These are the activations of a small neural network, seen along a few directions. Each row is one input.
Each table varies a few parts of the input and shows all the possible inputs, shuffled.
A made-up example of a description, with smaller parts first: values(3) and (point or ring(11) or (line(4) and ring(5))).
Shared parts are said once, and a part with two or three values counts as separate values.

Other details of the inputs shift rows strongly along two fixed directions, in all tables alike. That doesn't count.
These rows show it; all are for the same input, with only those details redrawn:
[-16  59  24  27  -6 -10 -20  14  -3  -6 -29   6]
[-17 -58  22 -36  50  19  21  11 -47 -21  -3  -1]
[ 30 -46  19 -34 -23  48  16  -2  13  23  31 -26]
[-25 -27  23 -19  47   6  10  14 -45 -25 -16   6]
[ 13 -24  21 -20  -8  31   9   4   0  10  13 -15]

Rows:
x1: [-25  15 -16   2  26 -12   4  -9  -9  -1  -5   1]
x2: [  4   2   3   8  12 -22  -5  26 -20 -10  -9   7]
x3: [ 12  74 -17  19 -30 -35 -27 -13  19 -15  -6  16]
x4: [-25 -27  23 -19  47   6  10  14 -45 -25 -16   6]
x5: [-10  49  -6  48 -23 -23 -34  -8  30  16 -36  14]
x6: [-20  59 -19  33  -1 -37  -7   4   4  -4  -7   9]
x7: [-16  45 -30  26  -9 -39 -24 -31  17 -22 -19  35]
x8: [  55   24  -15   37 -103   11  -21  -14   91   59   26  -17]
x9: [100 -90 -31 -24 -97  57  19 -22  89  76  77 -43]
x10: [-37  20  -1   1  21   2  11 -11  -9  -8  -2   0]
x11: [  4 -13 -44 -34  -1   3  22 -39  17 -10  45  -2]
x12: [ 26  61  -9  44 -27 -38 -24  28  12   5 -17   7]
x13: [ 41 -48   4 -31 -16  32   8   1  12  29  26 -25]
x14: [-11 -60 -32 -25  58 -15  35   4 -43 -21  16   3]
x15: [-32 -76   8 -22  47  18  17 -11 -29 -17  -9   9]
Changing only one part turns x7 into x11. The same change can be made to x8. Which row results? -> x6
What is each input in this table made of? -> values(3) and (point or line(4))
List by row number the other rows that have the values(3) part in common with x13. -> x2, x3, x4, x12

Rows:
x16: [  14 -115  -27  -75   29   40   61  -28  -16  -16   66  -13]
x17: [ -1  -1 -12  20 -29   2   4 -18  25  -2   4   5]
x18: [   9 -105   28  -86   31   67   45   -3  -37   -2   49  -32]
x19: [-35  29 -13  39  48 -63  -5  23 -49 -54 -46  37]
x20: [ 29 -44 -38 -47 -15  17  20 -33  30  26  60 -23]
x21: [ 24 -31  22 -45 -13  57  20  -6   4  17  40 -34]
x22: [-52  95  43  25  20 -28 -19  19 -38 -30 -42  17]
x23: [-24  37 -38   4  23 -35  -5 -20  -7 -11  -2  18]
x24: [-16   1  34  10   7  23  -4   8  -8   4 -24  -8]
x25: [-10 -59  37 -25  23  42  11   8 -24   0  -2 -10]
x26: [  7 -76  15 -50  22  36   0 -24 -12 -12  -6   8]
x27: [ -5  47  36  33   8 -16 -24  40 -26 -10 -42   7]
x28: [ 51 -66 -19 -29 -31  11  16   4  25  12  51 -16]
x29: [-16  -7  25  10   0  21   2  15   5  21 -17 -10]
x30: [-23  82  15  22   2  -4 -10  11   3   2 -19  -6]
x31: [ 37  85 -41  30 -84  -5 -17 -38  80  48  28 -20]
x32: [  4  41  29  30   2  -7 -19  35 -16   0 -35  -4]
x33: [ 23 -81 -33 -27  28  -2  22  -5 -21   5  18  -8]
x34: [ -1  18 -26  -7 -15  -6  11 -17  13 -13  30   7]
x35: [-66  -8  55   1  64 -11  -3  26 -70 -38 -51  24]
x36: [ 46   0 -16  17 -90  32   4 -28  83  41  41 -15]
x37: [-34  15  49  14  13   6 -15  16 -26 -10 -35   7]
x38: [-82  -5  -7  20  86 -55  -1   9 -70 -74 -52  57]
x39: [-47  86 -13  65  38 -90 -31  32 -43 -58 -62  55]
x40: [  4  43  10   5 -27  22   2   6  27  29   9 -24]
x41: [  6 -45   1 -65  35  28   9 -28 -22 -25   8   3]
x42: [ 30 -21 -31  -3 -11 -22  -7   1  16  19  17  -5]
x43: [ 37 -51  44 -31 -20  36  11  27 -10  22  21 -23]
x44: [  2   7 -30  22  22 -41  -8   5 -12  -4 -18  16]
x45: [ -22 -120  -22  -84   78    8   55  -13  -56  -49   47    3]
x46: [ 52 -78 -30 -29 -57  51  20 -44  62  57  56 -35]
x47: [  7  12 -24  23 -28  -3 -10 -27  41  27   2   1]
x48: [ 35  57  10  19 -36 -13 -45   3  24   1 -33  13]
x49: [-31  64  26  45  40 -39 -21  47 -39 -20 -62  17]
x50: [ -3  37  20  33   4 -15 -13  44 -10  11 -35  -2]
x51: [ -5  18  21 -13   6  28   8   2  -8   0   4 -21]
x52: [ 29  55 -28  39 -86  -1 -31 -30  84  53  15  -6]
x53: [-25 -42 -39 -33  66 -14  27 -22 -36 -23  10  11]
x54: [ 32  56 -25  37 -90  -5 -34 -28  93  56  19 -13]
x55: [ 35  86 -26  32 -96   2  -7 -29  78  26  34 -15]
x56: [  1 -31  41 -14  26   9   1  37 -46 -11 -17  -3]
x57: [  0   2  -9  13 -33  -6  -7 -11  36   1  13   6]
x58: [ -5 -55 -31 -15  55 -31   8   8 -44 -17  -5  18]
x59: [-11  60  30  41 -29  10 -21  10  30  25 -26  -8]
x60: [  0   8 -16  25  14 -36   1  15 -16 -26 -14  21]
What is each input in this table made of? -> values(3) and (point or line(6) or (values(2) and line(4)))
Changing only the values(3) part turns x51 into x32. The same change can be made to x23. Which row results? -> x58
Which other rows does x58 become when the values(2) part takes its other values? List them by row number. -> x39
Which other rows does x16 become when the values(3) part takes its other values? List them by row number. -> x36, x60

Rows:
x61: [  7 -39  11  10   4  11  -7   7  -3  10 -22   5]
x62: [ 25 -43 -25 -33 -35  25  11 -37  42  24  48 -10]
x63: [ 23 -93   7 -16  -5  34  18   2   7  20  11 -10]
x64: [ 14  56 -23  27 -71  -6 -20 -34  65  21  19   0]
x65: [-13  70  30  25 -10 -15 -18  21 -13 -10 -21   4]
x66: [ 73 -48 -23 -19 -41  21  12   5  31  31  46 -24]
x67: [ 46  68 -20  50 -66 -31 -22  17  49  22   4  -3]
x68: [-50  -9 -16 -10  70 -22  25  -2 -51 -42 -13  18]
x69: [  0  28 -17  24  28 -55 -15  27 -28 -22 -28  18]
x70: [ -3  26 -22   7 -15  -7 -10 -28  21  -7   1  13]
x71: [ -2  -1  27 -18   9  11   4  19 -21  -1   4  -6]
x72: [-36  27  21  10  21   1   0   5 -15 -19 -23   5]
x73: [-17  78 -14  31  -7 -20 -13 -11  10  -4 -15   9]
x74: [-25   5  13  36  16 -26 -24  18 -12   0 -45  23]
x75: [ 49   5 -22  12 -46 -12  -9  14  36  32  25 -12]
x76: [-14  24 -15   2   2  -9   3 -11   7   5  10   1]
x77: [ -3  29 -22  12 -26 -10  -4 -26  31  -4   8  11]
x78: [ 31 -54  25 -51  -1  52  24   8 -15   7  33 -25]
x79: [ 47 -35 -26 -35 -56  36   9 -44  58  34  55 -23]
x80: [-16 -65  20 -44  44  41  24  -4 -32 -13   6 -10]
x81: [ 20 -28 -20   1   6 -22   5  17 -11  -5  11   0]
x82: [  7 -65  18 -42  -2  53  24 -13   6  14  35 -28]
x83: [ -2 101  21  39 -50   1 -33  -4  45  23 -21 -10]
x84: [-71  19  23   5  72 -23  -6  14 -55 -39 -46  24]
x85: [-20 -64 -18 -41  46  12  36 -16 -32 -15  27  -5]
x86: [ -2  19  29 -15  15   4  -2  19 -30 -13 -10  -5]
x87: [ -8  39  13  50  -8 -26 -35  13   7   7 -52  16]
x88: [-19 -24  29 -27  47   7  20  25 -56 -33  -8   3]
x89: [-39 -48  14  16  57 -22  -4  17 -49 -25 -46  25]
x90: [ -3  22 -16  -5   2  -4   5 -16   6   3   9  -6]
What is each input in this table made of? -> ring(5) and (values(2) or line(4))
Changing only the ring(5) part turns x75 into x67. The same change can be made to x71. Which row results? -> x88
List by row number the other rows that have the ring(5) part in common with x79. -> x69, x83, x86, x87, x90
List by row number the other rows that have the ring(5) part in common with x81. -> x64, x65, x82, x85, x89

Rows:
x91: [-39 -37  53 -35  62  28  17  19 -66 -28 -21  -6]
x92: [  0  47   3  54 -25 -29 -32  10  19   6 -37  16]
x93: [ 29  35  -6  33 -47 -14 -24  13  34  27   0  -4]
x94: [  2 -75  46 -61  26  69  32  10 -27   3  20 -31]
x95: [ 18 -69  -3 -21  35  -5  18  24 -36  -9   4  -1]
x96: [ 58 -11  -6   7 -70  19  -7  -5  60  48  29 -23]
x97: [-36  89 -30  35   0 -38 -15 -24  15  -9 -15  16]
x98: [-104   45  -16   29  112  -84   -3    8  -88  -90  -65   63]
x99: [  23 -120   -6  -48   25   31   28    3  -17    7   24  -10]
x100: [-15  76  57  25 -27  21 -23  17   6  13 -27  -7]
x101: [-26  72 -27  31 -11 -29  -9 -20  22  -5  -5  11]
x102: [ 43  33  -4  34 -53 -11 -20  18  34  27   0  -8]
x103: [  0 -78 -29 -60  39  14  31 -33 -21 -22  36   4]
x104: [ 47  -6 -31 -22 -67  27   8 -41  65  31  58 -22]
What is each input in this table made of? -> values(3) or line(5) or line(6)
Start at x103 and move only the line(5) part, one step at a time. The first step leads to x104. Which rows follow, in order? -> x98, x101, x97
